These are the activations of a small neural network, seen along a few directions. Each row is one input.
Each table varies a few parts of the input and shows all the possible inputs, shuffled.
A made-up example of a description, with smaller parts first: one of 6 places along a line, together with either a single point or (one of 2 separate values, together with one of 5 places around a ring) or one of 11 places around a ring.
Shared parts are said once, and a part with two or three values counts as separate values.
In the rows, zero is written as 100.

Other details of the inputs vary at random and push rows far along two fixed directions, the same in every table; ignore that.

Rows:
row 1: 125	131	100	91	77	118	47	131	95	93	97	96	99
row 2: 79	110	100	110	114	134	92	112	83	109	94	107	91
row 3: 102	94	114	104	134	82	132	88	119	104	112	114	124
row 4: 111	29	127	71	104	123	160	89	126	137	96	156	89
row 5: 99	123	75	124	125	47	73	80	90	58	101	76	50
row 6: 66	88	130	92	110	132	73	148	55	161	91	91	154
row 7: 85	122	83	115	98	125	66	86	64	61	136	81	98
row 8: 114	74	119	107	109	53	146	78	128	82	98	104	102
row 9: 90	101	110	110	93	114	78	126	63	80	94	86	92
row 10: 115	141	88	100	97	85	69	137	121	91	94	69	143
row 11: 81	136	102	131	132	93	88	106	90	94	98	75	130
row 12: 109	115	85	113	127	83	69	82	86	27	127	98	50
row 13: 121	138	83	99	55	116	42	98	92	71	118	80	104
row 14: 140	133	90	91	97	43	41	91	121	53	112	81	63
row 15: 96	52	116	72	103	85	167	85	123	156	71	135	88
row 16: 137	84	82	69	83	90	111	96	157	86	92	134	66
row 17: 112	73	97	93	99	90	142	77	112	87	83	124	52
row 18: 109	134	79	88	95	75	38	130	109	83	95	73	99
row 19: 105	70	109	102	117	85	186	82	142	151	82	131	115
row 20: 150	145	94	109	102	42	63	91	134	41	115	70	94
row 21: 58	106	122	92	122	136	78	145	60	162	98	100	149
row 22: 106	103	84	119	76	82	81	66	80	22	126	73	61
row 23: 67	113	101	115	99	161	91	150	52	155	75	97	125
row 24: 83	90	105	97	126	87	114	86	113	123	95	115	84
row 25: 107	64	119	91	107	82	187	81	136	142	72	125	119
row 26: 82	119	86	82	47	171	68	148	88	149	92	94	162
row 27: 93	69	120	89	102	73	117	99	102	112	92	106	88
row 28: 113	54	99	89	86	106	131	52	114	80	127	120	78
row 29: 109	77	121	104	122	78	125	91	114	101	106	105	129
row 30: 72	124	83	121	92	139	79	89	71	90	117	82	101
row 31: 59	114	90	117	75	172	97	127	51	155	94	86	139
row 32: 106	74	85	95	75	100	147	52	110	84	102	113	65
Description of these inputs: one of 4 places along a line, together with either one of 2 separate values or one of 6 places around a ring.
The inputs of row 13 and row 20 match in every part but the place on the line of 4. If row 30 is changed in the same way as row 13 into row 20, which row does it become? -> row 11
Start at row 31 and move only the place on the ring of 6, one step at a time. The first step leads to row 32. Which rows follow, in order? -> row 22, row 28, row 7, row 30
Which other rows does row 1 become when the choice among 2 separate values takes its other values? List them by row number. -> row 16
List by row number the other rows that have the place on the line of 4 in common with row 27. -> row 5, row 6, row 14, row 15, row 18, row 21, row 24
